[-12  -3   9 -10 -28  -3   1   4  15 -15 -19   7 -10  -4  -3  24  -4   4
  10  -6 -15   7  -2 -13 -21   5  -8  24  -3  11   1  23  -7  -7 -32   7
   4 -11] -> (81)
[-12  -2 -38  25  -8   5   9  18   9  -6  14  -5   5 -29  -4  15 -16  20
 -10 -19  15  15 -36  -3 -12  11 -15  15   7  24 -15  -3   0 -34 -24   9
  -1 -25] -> (155)
[  1   4  -1  -9 -13 -11   3  10  -4  10  -6 -12   7   7  -8  14 -10  21
   3  -4  23  12  10   5  -8   1   4   1   0  10  10  15   3   4  -9  -8
  10  10] -> (79)
[-41  -6  10  13   6   5 -11   1 -16  16   1 -20 -13  -1   6 -36  35  15
 -28   5   9 -17  16 -17  20  11   1  -5   5   5   1 -28  26  20  13 -28
 -12  16] -> (56)
[ -1 -26  -8  25  13  -9  10 -24  -9   1  11   5   5  22 -22 -25  23 -22
   0  28 -23  -5  -9  -7  28   6  -8  15   1  -6 -24 -57  -4  19   6   2
 -19 -19] -> (134)
[-40   3  -7  52 -19 -25   4  -7   1  11  50   1  12 -17  -7   6  34  -8
 -13  21  15  30  -5  -7  16  -3   1   9 -14 -26 -30 -32  11  30   9 -25
 -14 -30] -> (99)
[ -4   3 -13  19 -37 -13   2   0 -11 -11  20 -18   6   2 -13   0  12  -6
   5  34 -11  10  -8 -13  -1 -19  -8   8   0 -11 -25  -5  -5  26  -3 -15
  11 -17] -> (140)
[  5  -2  18  16   9  19 -10 -26 -25   5  21 -19  -4  -3   2 -47  19 -21
 -18  16   0 -12  24 -14  35   3 -17 -25  -2 -25 -16 -25   7  23  37   8
  -7  12] -> (171)
count (140): [10]	1
count (79): [10]	7
count (56): [6]	2

[ 12  -9 -22 -24   1  22  11  -2 -12  13   2  -3 -36   0  12   8   0 -21
  33 -56   0] -> (136)
[-46  -3  10   1  42  18  -9   1   1 -29  -1 -36  34  34 -20   0   0  34
  10  34   1] -> (48)
[-46  -3  10   7  42  -8  -9   1 -54 -33 -36 -36  -8  22   1  -1  -8  34
 -30 -15  27] -> (106)
[  2  21 -17  27  16 -17  21  43 -17 -53  45  21  27  -3 -15 -17  29  -9
  17 -17 -17] -> (14)
[ 12 -19 -18 -24   1  22  11  -2 -12  13  45  -3 -36   0  12   8  -5 -21
  33 -56   0] -> (148)
count (106): [-54]	1
count (136): [0]	3
count (48): [0]	2
count (14): [-17]	6
count (106): [-8]	3
count (136): [22]	1
count (48): [1]	4

[  2   2 -21   2 -15 -21]  (26)
[-16   2 -13   6 -21 -13]  (115)
[-11  -6  -6 -15   3   3]  (199)
[35  0  4  2  7  5]  (129)
[-38   7   1  19 -13 -15]  (190)
[37  9 22 28 -6 -8]  (88)
[ 2  1  0  2 -7 -3]  (18)
[ 0 -1 -4 -8 20 17]  (164)
[-44  -2  -8  -8  -2  -3]  (131)
[-6  1 -2  1 -6 -6]  (107)
[-3  1  1  1 -1 -1]  (135)
count (135): [-1]	2
count (115): [2]	1
count (26): [2]	3
count (131): [-2]	2
count (199): [-6]	2

[  2 -29 -18  41 -23  21  23   7] -> (141)
[-14  41 -13  -6  -3   9  25  14] -> (76)
[ 14  19  19   7 -15  16  13  13] -> (13)
[  1   5 -36  -2  11  18 -32 -13] -> (198)
[ -9 -19 -19 -19 -27  -9  -9  -9] -> (3)
[-37  -2 -36 -10 -42   0  35  12] -> (52)
[ -7  11  32 -13  -1   7  16   5] -> (10)
[ 24  -7   8  22 -48 -10  13  19] -> (49)
[12 19 13 -1 -8  9 10  3] -> (6)
[ 35  14 -35  -8 -35   2  14 -35] -> (122)
[ 14  25   7   0 -21  24 -11   7] -> (193)
count (122): [-8]	1
count (3): [-8]	0

[  3  20  -2  -4  26  -3  25   6 -37  -4   7   3   1 -23  -4  -3  10  -3
   5   7 -21 -11   7  -5  -5  -5   1  -4   8   3  -5] = (95)
[  5  34   8 -33   5  17   9 -20   5  -4  -6   0  -4  -1  -1 -31 -17 -10
  12 -38  -3   4  40  -4  -7  24   3 -18  11 -18  -8] = (15)
[-35  25   4  23 -13   4 -17  10  24   6   6   1   9   6  16  35  24  19
   6  16   4  -4 -42  -3  -6 -30   0  15  -5  24   2] = (182)
[  5   7   9 -29  -4   7   0 -18  23  -5  -2  -6  -8  14  25 -16 -10  -2
  10 -29   1   6  24  -7   0  17   1 -11  15 -17  -1] = (70)
[ 19  35 -20 -37 -14  -1  10 -12  -1 -17 -16  -6  -8  -3 -14 -31 -18 -10
  13 -39 -10  11  47   3  -7  17   6  -7  -1 -14 -13] = (94)
[ 22   4  -5 -22   5   0   5  -4   5 -16 -11  -6 -14  -2  -9 -11   1  -4
   5  -2 -12   9  12   7  -1   0   1  -2   6 -14   0] = (91)
[ -7  37  -7   8   9  10   8   3 -32   8  -6   9  11 -21  -1 -10  -7  -8
  -4  -4  -3  -3  10   6  -9   1   3  -2 -13   6 -11] = (211)
[-20  14  -5   6   2  -4   6   4 -19  11   3   0  11  -2   4   9 -10   7
  -1 -10  -1 -10   1 -14  -1  -3   7   3   1   6  -4] = (109)
[ 19  35 -20 -37   4  -1  10 -12  -1 -17 -16  -6  -8  -3 -14 -31 -18 -10
  14 -39 -10  11  47   3  -7  17   6  -7   1   6  -4] = (92)
[ 23  10  -2 -14  22   6  22  -5 -10 -16  -4   5  -3 -17 -11 -31  -3 -19
  18  -6 -10  -1  31   7  -3  17   1 -13   1 -12  -7] = (50)
[  5  -1  19  -8   6  -1  -3  -6  20  -5  14  -3  -7  11   4   2  13   2
  11   4  -2  -7  -1 -12   7   6  -4  -3  22  -3   9] = (185)
[ 16 -20   1 -17  20 -14  21   0   0 -18  10  -6  -9  -1  -7  10  18   0
  18   2 -18  -8  12 -12   5   3   0  -5  20  -9   4] = (153)
count (91): [12]	1
count (91): [-11]	2
count (109): [11]	2
count (153): [0]	4
count (182): [24]	3
count (94): [-14]	3
count (185): [-1]	3

[-42 -42 -45 -30 -47  12 -41 -44 -45 -42  46   9 -14 -31 -44 -42  31 -44]  (176)
[ 36  46  33  26  49 -13  47  48  48  41  18 -10  30  32  47  48 -48  46]  (84)
[-43 -13 -41 -12 -41  38  10 -16 -33 -21 -46  31  34  12 -37 -21 -43 -39]  (177)
[  9  49  45  42 -40  43  47  42  42  35 -11  41  46  50  42  38 -50  43]  (98)
[ -1 -41 -34 -45 -33 -47 -52 -31 -47 -37   8 -35 -45 -41 -25 -36  44 -35]  (83)
[38 53 48 47 45 34 47  8 45 36 35 39 39 43 44 33 25 46]  (139)
[  4 -28 -42 -56  -9 -48 -41 -23  -7 -14   7 -45 -32   6 -21  -3   6 -13]  (63)
[  9  47  45  42  33  43  47  42  42  35 -11 -44 -53 -40 -39 -39  46  42]  (60)
[  9  49  45  42 -34  43  47  42  42 -45 -39 -44 -53 -40 -39 -39  46 -45]  (166)
count (176): [47]	0
count (60): [46]	1
count (166): [-39]	3
count (63): [7]	1

[  2 -27 -14   5   3   3 -27   3   1   3 -27] : (110)
[-34  10 -15   6   2  20 -15  24  -1 -46 -15] : (45)
[ -1  -2  -2  -6  -2 -12  -1 -13  -2  -2  19] : (30)
count (110): [4]	0
count (30): [-2]	5
count (45): [-15]	3
count (45): [-46]	1
count (45): [2]	1

[ 7 11  5  0  1  4  0  2 -2 -2  1 -3  0 15  2 11 10 13  3 12  6 -6  2 11
 12  7  3  4 -1 10 13 13  4  4 -1  2 -3] = (59)
[ 9 17  9 -4 12  4  5  9 11 10 11  4  5 14 15 11  8  5  7 -4 -4  0 -4  3
 15 14 14 11 11  3  3 11  4 15 -5 11  1] = (160)
[  0  25  -2  -9  -1  -4   7   2  -7  -2   3 -17 -10  28   3  27  24  33
  -9  21  13 -24   1  28  26  15   2   5 -13  25  31  30  -3   6  25  -4
  -8] = (162)
[ 41  33  43   7  42  30 -10  47  36  40  42  31  33  10  44  -4  -2  -3
  44  23 -22  11  42  -7  24  34  44  37  33  -5  -8  16  34  37   7  44
  28] = (97)
[ 19  20  19  -1  15  13   0  19  11  12  15   6  10  14  16   8   7  11
  16  17   1 -15  17  20  29 -12  18  18   0  18  21  29   9  19  -8  14
   4] = (71)
[ 23 -11  21   8  11  32  -7  11   6   7   5  36  34  -8   8 -27   2 -30
  25  -9  -4  34   9 -27 -12   0  10  11  20 -25 -24 -16  32   5   9  22
 -27] = (80)
[ 13  -9   9  15   2  22 -15   2  -2   1  -1  26  23  -3  10 -18 -15 -21
  19  -8   8  23   1 -19  -8  -3   1   6  19 -16 -11 -10  23   1  17  10
  -3] = (113)
[19 20 19 -1 15 13  0 19 11 12 15  6 10 14 16  8  7 11 16 19 -5 -2 16  8
 19 17 17 15  8  7  7 16 14 15 -2 17  8] = (189)
[ 8  7  5  3 -2 11 -5  3 -8 -3  0  3  6 13  0  8  6  9  0  6 12 -3  1  8
  8  5  0  5  2  8 14 11 11  2  4  2  2] = (68)
[ 23 -11  21   8  11  32 -10  11   6   7   5  36  34  -8   8 -27 -24 -30
  22  -1  -4  34   9   5 -12   0  10  11  20 -25 -24 -16  -6   5   9  22
  21] = (102)
count (162): [3]	2
count (160): [-4]	4
count (113): [23]	3
count (189): [20]	1
count (71): [19]	4
count (80): [-11]	1
count (68): [0]	4

[ 28   4  13  -2   0   2 -19  -6  21   3  13   4   6  17  17  20  10 -10
   1  24 -13  14 -12  12   3  -8   9  20] : (158)
[-41  -1  13  20  -3 -25  -9 -18  30 -24   0   1   7 -11   0  -8  10  19
   9   7  -2  19  11  29   9   9  17 -12] : (124)
[ 27   5  -6  21   1  10   0  -9  22  47 -41  -1   6  17  -1  22 -37   1
  -1 -15   4   2   9 -24  -3  -7  -8 -14] : (101)
[ -5   0   0  -2   7  -7 -10 -16   4 -23 -38   6   0  13  14   0 -30  19
   6 -18  -7 -11 -12 -31  -3   3   5 -14] : (147)
[-28   1   3  20   1 -17 -14  23  32 -17   8  10   7 -14  14  20 -47   4
  -1 -36   0  -7   2 -31   9  -8  12  26] : (137)
[ -5   0   6 -30  -7  -7 -10 -16   4 -23 -38   6   0  13  14 -30 -30 -30
   6 -18  -7   9   3 -13   4  -7  16  20] : (16)
count (16): [-10]	1
count (16): [-7]	4
count (16): [-30]	4

[ -7   2  -1 -34  -7 -34  -5  -5  -7  -5  42] = (38)
[-31 -20  11  -8  -6  35 -31  -8 -20 -31 -31] = (8)
[-30  36  24  12  33  15 -20  31 -39 -28 -49] = (20)
count (38): [-7]	3
count (8): [-32]	0
count (8): [-31]	4
count (38): [-5]	3

[ 44  25  39 -47  -9  22 -28  23  45  -9 -16 -31]  (36)
[ 39  25  39  39  20  22  29  40 -28  20  20  20]  (87)
[ 22  25  45  45  -9  22 -28 -33  45  22  -1 -31]  (74)
count (87): [39]	3
count (74): [22]	3
count (74): [45]	3

[ 34  34  45  24 -13 -41  34 -11  24  43] = (9)
[-27  18  42  36 -25 -27 -25 -25 -27  33] = (90)
[ 10 -27 -44 -31   4  35  42 -26 -16 -39] = (118)
count (9): [34]	3
count (90): [-25]	3

[  5  -2 -29   0 -15  25   6 -37   6 -45  15 -50  26  41  -9  14 -55  11
 -17   5  -1   9  15  41  26  26 -25] : (28)
[ 13  35  11   3  25 -10 -22  16   2 -52 -32 -11 -58 -15  -5  -9 -30  26
  41   6  12  -6 -17  22   3  34   8] : (23)
[  5  42  12 -36 -12  38   8  25  41  16  21  -2   2  34   9   9 -12  24
  -8 -38  -5  45  14  15 -14  22 -18] : (111)
[-23 -10 -11  -8 -28  17 -23 -38 -43   8   5  -3 -22 -32   8 -54  17 -14
   6   5  24 -13  16 -54  16   2  28] : (47)
count (28): [-50]	1
count (28): [5]	2
count (28): [26]	3
count (28): [11]	1
count (47): [-54]	2

[ 43  43  43  43  19 -34]  (86)
[-40  38 -32  28 -24 -40]  (121)
[ 36 -31  44 -11  11 -27]  (65)
[ -6   8  15  18 -19  13]  (120)
[ 0 -3 -1 -1 29 -1]  (27)
[-40  38 -32  28  -8  33]  (35)
[-6  8 15 18  4  7]  (152)
[ 35 -34  10 -35  33 -40]  (89)
count (35): [38]	1
count (27): [0]	1
count (121): [28]	1
count (86): [43]	4

[-10 -10 -10   7 -10] = (64)
[-16 -30 -29 -16 -16] = (117)
[-15  14  31 -42 -47] = (11)
count (117): [-16]	3
count (64): [-10]	4
count (117): [-30]	1
count (11): [15]	0
count (11): [14]	1

[-15 -15 -15 -42] : (66)
[35 35 35 35] : (103)
[-11 -11 -10 -10] : (2)
count (2): [-10]	2
count (2): [-11]	2
count (66): [-16]	0
count (103): [35]	4

[-1  2 -1  0  1 -1  0  1  1  0  1  1 -1  0 -1  1  1 -1] = (100)
[ -1   2  -1   0   2  -1  -1   2 -16   0   1   1  -5   0   2   1   2   2] = (40)
[-13 -18 -31  18   4 -14 -15   3 -38   2 -18 -17 -48 -15  12   4  16 -15] = (25)
count (40): [2]	6
count (100): [1]	7
count (25): [-15]	3
count (100): [0]	4

[-17   1  11  12  -5   8  17  -1  11  -5  33  -5  -5  -5 -12  12  -6 -11
  11 -10  -5  15] = (93)
[ 11 -28   1  -5 -10   6   8   1 -14  11  15   0 -16  21 -12  -1  -7 -16
  -8 -11  -1  11] = (73)
[ -8 -28  -4  -5 -10   6   8   1 -14  11  -8 -13  -8   2 -12  -1   2   2
  -8 -11  -1  11] = (133)
[-18  10 -17   0  10  13  29  17  32  32   5   0   0  21 -12   1 -17  -9
  -6 -46   6 -11] = (82)
count (93): [12]	2
count (93): [-5]	6
count (82): [-1]	0
count (93): [-4]	0
count (73): [-12]	1
count (133): [-8]	4

[ -5 -50   7  15]  (149)
[14 14  4 22]  (29)
[ 7 15  0 26]  (58)
[ 17 -24  -6  38]  (96)
[ -8 -44   2  21]  (143)
[ -9 -51   8   1]  (156)
count (29): [22]	1
count (29): [3]	0
count (96): [17]	1
count (156): [-9]	1
count (96): [-24]	1
count (143): [21]	1

[ 11  36  12  31  57 -26] : (157)
[-16  31  44  44 -16  19] : (41)
[-9  7 14 18 15 20] : (32)
[ 8 14 13 43  9 13] : (39)
[-9  7 14 18 15 -2] : (43)
[-28  14  13  -1  -2 -28] : (21)
count (41): [19]	1
count (157): [12]	1
count (39): [13]	2
count (32): [18]	1
count (41): [43]	0
count (21): [-28]	2

[8 9 8 8]  (24)
[  5 -51   4   7]  (151)
[ 25  -2  -6 -15]  (19)
[  4 -36  44   6]  (159)
[ 9  9 -5  9]  (116)
[23 24 24 24]  (46)
[23  8  6 10]  (108)
count (24): [8]	3
count (46): [23]	1
count (116): [9]	3
count (116): [8]	0

